A small network was shown many inputs. Here are its activations along a few directions, one row for each input.
Each table varies a few parts of the input and shows all the possible inputs, shuffled.
Descriptions start from the smaller parts, as in this example, which fits no table here: line(6) and (point or line(9) or (values(2) and ring(5))).
Shared parts are said once, and a part with two or three values counts as separate values.
(in the rows, 128 means zero)

A family of inputs:
x1: [155 118 165  63 155 115 132 134 138  79  86 111 102 174 121 130 126 111
  91]
x2: [142 116 109 180 142 101  51 149 171 133 100 136 146 158  92 142 155  90
 170]
x3: [ 93 215 132  78 134 133 134  85 138 109 120 122 125 150 150 101  50 124
 133]
x4: [ 97  76 130 197 104 160 233 147  72 204 182 149 138  22 151 145 158 163
 126]
x5: [133 143 108 195 139 118  57 123 172 145 114 135 148 145  84 142 141  66
 162]
x6: [175  80 169 131 132 122 106 126 144 108 113 100 117 149 113 164 132 123
 110]
x7: [144 113 113 165 130 105  50  76 142 116 117 100 156 142 102 145 137 108
 134]
x8: [141 139 162  76 162 122 127 118 147  86  90  99 117 162 116 142 108  81
  85]
x9: [101  53 136 180 105 146 234 170  69 192 179 152 124  39 158 139 173 188
 132]
x10: [124 190 108  59 142 125  94  87 139  74 132 125 125 164 133 118  96 100
 100]
x11: [ 95 207 132  69 131 126 132  94 139 101 108 123 128 156 156 102  54 138
 138]
x12: [183  70 168 123 129 122 109 133 137 106 109 107 107 152 114 152 144 136
 110]
x13: [132 162 160  94 159 137 130  93 147  97 107  99 121 149 108 140  98  57
  83]
x14: [ 99 194 133  57 135 117 131 109 137  98 104 122 123 164 160 101  58 151
 136]
x15: [163 116 163 153 132 145 106  92 147 125 128  95 128 128 100 167 114  83
 100]
x16: [100  63 132 187 108 153 231 163  70 200 179 146 130  28 155 144 167 174
 126]
x17: [130 167 113  41 143 110  97 111 132  65 129 131 113 182 139 114 108 128
 103]
x18: [141 124 113 170 131 112  54  68 142 123 129 100 152 136  97 144 131  95
 128]
x19: [ 89 126  94 166  84 167 224 210  86 206 173 180 128  55 164  88 163 195
 165]
x20: [100 183 137  51 131 111 134 118 133  93 105 129 116 172 162  98  65 167
 141]
x21: [ 96  89 130 203 108 167 231 138  72 207 191 148 136  21 143 143 151 149
 121]
x22: [120 198 109  68 144 133  98  78 138  84 144 124 123 157 128 116  92  86
  95]
x23: [172  90 165 138 135 129 102 117 146 114 113  95 123 140 109 168 126 107
 104]
x24: [100 114  96 154  81 166 221 215  84 197 167 182 118  60 162  79 174 204
 163]
x25: [149  98 114 156 134  95  48  91 140 113 115  99 151 149 105 144 143 119
 134]
x26: [128 176 109  47 146 116  93 103 136  71 129 125 120 173 136 117 102 112
  98]
x27: [137 132 108 190 138 111  53 132 173 137 102 136 152 150  90 143 147  79
 169]
x28: [ 88 138  89 175  86 174 221 202  88 215 172 175 135  44 162  93 157 180
 160]
x29: [ 84 151  87 185  84 182 221 185  91 217 175 178 143  39 157  95 147 168
 160]
x30: [145 104 114 173 140  93  54 158 169 126 100 140 140 168  96 138 162 106
 176]
x31: [157  92 115 162 135  93  59 164 162 122  97 145 130 170  97 127 174 120
 174]
x32: [151  87 118 149 131  87  51 100 137 107 115 103 144 159 108 140 149 134
 140]
x33: [ 82 161  88 192  89 188 220 173  91 221 184 176 140  37 149  94 140 153
 153]
x34: [137 154 161  87 158 130 128 102 149  88  94  99 123 155 113 143 102  69
  87]
x35: [161  77 120 139 128  88  56 108 131 104 112 110 134 162 109 130 160 146
 139]
x36: [144 130 166  70 159 115 130 126 144  80  89 105 110 171 121 139 113  97
  90]
x37: [112  45 137 167 103 147 230 176  68 185 173 155 113  45 156 128 182 197
 131]
x38: [112 170 138  45 126 110 136 125 127  91 102 133 108 175 161  89  79 179
 140]
x39: [140 154 115  35 138 109 100 119 126  65 125 136 105 184 138 105 120 141
 104]
x40: [168 105 164 148 130 138 103 101 149 117 116  95 131 133 106 169 119  95
 106]
Question: What is each input in this table made of?
Answer: line(5) and (values(2) or line(6))
Question: The inputs of x35 and x18 match in every part but the line(5) part. If x39 is changed in the same way as x35 into x18, which row does it become?
Answer: x22
Question: Which other rows agree with x26 in the line(5) part? List them by row number.
Answer: x2, x8, x14, x16, x23, x25, x28
Question: Which other rows does x10 become when the line(6) part takes its other values? List them by row number.
Answer: x7, x11, x27, x34, x40
Question: Which other rows agree with x30 in the line(5) part? List them by row number.
Answer: x6, x9, x17, x19, x20, x32, x36
Question: Which other rows does x37 become when the values(2) part takes its other values? List them by row number.
Answer: x24

A family of inputs:
x41: [167 127 171  69 158  90  60  87 170  50  72  97 114 210 114 153  93 103
 114]
x42: [101 178  91  96 109 142 151 187 126 139 132 181 115 136 149  74 128 164
 163]
x43: [123 112  93 180 126 116 107 190 146 158 121 165 135 126 113 111 181 125
 184]
x44: [147  58 169 171 135 119 154 178 132 156  97 125 124 117 118 151 155 137
 145]
x45: [128 124 171  91 117 144 205 173 116 130 112 131 102 128 159 111 107 177
 127]
x46: [109 113 116 101 133 129 166  98  81 117 170 127 126  91 146 129 144 137
  84]
x47: [157  60 156 153 107 121 127 125 114 142 129 104 122 113 132 147 138 180
 130]
x48: [ 93 201 130 125 120 173 192 144 130 165 134 142 126  96 151 113  79 117
 132]
x49: [144 184 146  98 159 111  49  60 175  77  80  89 132 195  94 129  78  57
 114]
x50: [136 115  79 164  98 117  79 137 122 147 156 148 141 129 129 108 161 169
 168]
x51: [ 82 161 116 149 126 136 156  79 109 154 153 124 153  85 148 128  87 131
 132]
x52: [128 133 120 194 103 156 118  90 125 165 157 116 155  85 120 144 114 121
 138]
x53: [108  86 156 111 124 108 164 110  97 124 127 110 121 115 159 131 116 188
 129]
x54: [158  85 117 148 115 147 129 111  99 134 171 121 127  92 118 148 169 129
  87]
x55: [163 146 146  60 171 104  54  86 164  48 108  96 113 203 100 153 106  63
  78]
x56: [143  81 131 168 141 143 159 167 123 150 135 141 124  98 101 152 189  85
 102]
x57: [ 89 143  76 121 118  99 116 124 101 134 151 156 140 129 150  94 136 180
 162]
x58: [124 150 131  74 124 168 207 165 106 129 154 147 103 104 146 111 136 122
  86]
x59: [148 170 109  74 149  88  21 107 177  59  75 106 139 218 109 120 108  98
 133]
x60: [112 133 137 211 128 148 146 145 149 181 125 134 148  91 104 151 135  79
 151]
Question: The inputs of x49 and x41 match in every part but one. If x60 is changed in the same way as x49 into x41, which row does it become?
Answer: x44
Question: What is each input in this table made of?
Answer: values(4) and (point or line(4))
Question: Which other rows does x53 become when the values(4) part takes its other values? List them by row number.
Answer: x46, x51, x57
Question: Which other rows does x58 become when the values(4) part takes its other values? List them by row number.
Answer: x42, x45, x48

A family of inputs:
x61: [179  86  97 138 136  89   8 129 154  97 118  98 144 179  95 152 168 116
 123]
x62: [ 91 162  85 205 111 172 162 104 106 191 152 130 173  45 115 115 148  85
 123]
x63: [120  39 132 135 123 126 219 188  67 157 168 168  96  79 143 115 207 182
 119]
x64: [160 141 139 133 137 115  73 170 182 115  57 131 119 195  89 101 142  97
 166]
x65: [ 74 162  88 198 103 136 141 139 115 204 178 164 140  88 142  97 111 165
 195]
x66: [133 180 143   4 125 124 127  73 111  59 113  96 102 180 156  82  69 167
  85]
x67: [128 206 103  83 143 129  73  98 167  77 139 161 122 175 121 131  95  75
 130]
x68: [102 174 157  54 183 104 131 105 150  78  89  95 126 171 133 145  71  75
  89]
x69: [ 97 111  97 134  89 128 180 199 103 162 130 172 141  93 181 104 147 226
 185]
x70: [150  91 184 159 109 197 233 154 104 178 168 115 110  50 139 173 123 125
  77]
x71: [172  55 183 164 150  89  61  49 149  90  97  80 136 153  92 190 128  96
 116]
Question: What is each input in this table made of?
Answer: ring(5) or line(6)
Question: A walk changes only the line(6) part. It starts at x71 and steps to x61. List the rest of the walk in order.
Answer: x64, x67, x68, x66

A family of inputs:
x72: [118 133 109 157  81 141 133 146 112 173 143 125 133 111 148  84 122 202
 172]
x73: [147  90 127 188 119 155 151 126 110 170 133 132 138  71 111 142 163 113
 116]
x74: [154 144 186  76 163 136 130  97 144  94 118  81  96 164 109 148  82  74
  64]
x75: [167  84 169 106 157  76  57 104 162  73  62  78 137 191 114 172 110 121
 120]
x76: [134 194  69  92 143 112  41 114 152  94 118 129 146 182 109 107 121  89
 120]
x77: [150 119 120 109 148  75  20  81 161  65 109 124 119 204  98 125 140 108
 149]
x78: [121  96 123  93 108 136 168  79  70 111 186 113 127  83 165 140 131 180
  81]
x79: [118 119 137  67 131 129 203 207 109 120 107 167  94 136 155  91 152 169
 130]
x80: [ 85 129 103 164 128 134 158 174 126 170 155 145 140  86 141 131 148 123
 153]
x81: [112 216 141  88 133 145 118  86 167  91  91 121 137 156 132 121  65  82
 131]
x82: [ 87 103 127 188 134 125 179 129 102 172 140 133 146  80 121 128 156 118
 138]
x83: [101 142 113 159 118 135 161 137 107 174 158 170 130  94 151 126 104 167
 161]
x84: [169  94 140 176 101 167 145 184 142 155 145 145 121 106 111 152 170 118
 131]
Question: What is each input in this table made of?
Answer: values(2) or ring(5) or line(6)
Question: A walk changes only the ring(5) part. It starts at x74 and steps to x75. List the rest of the walk in order.
Answer: x77, x76, x81
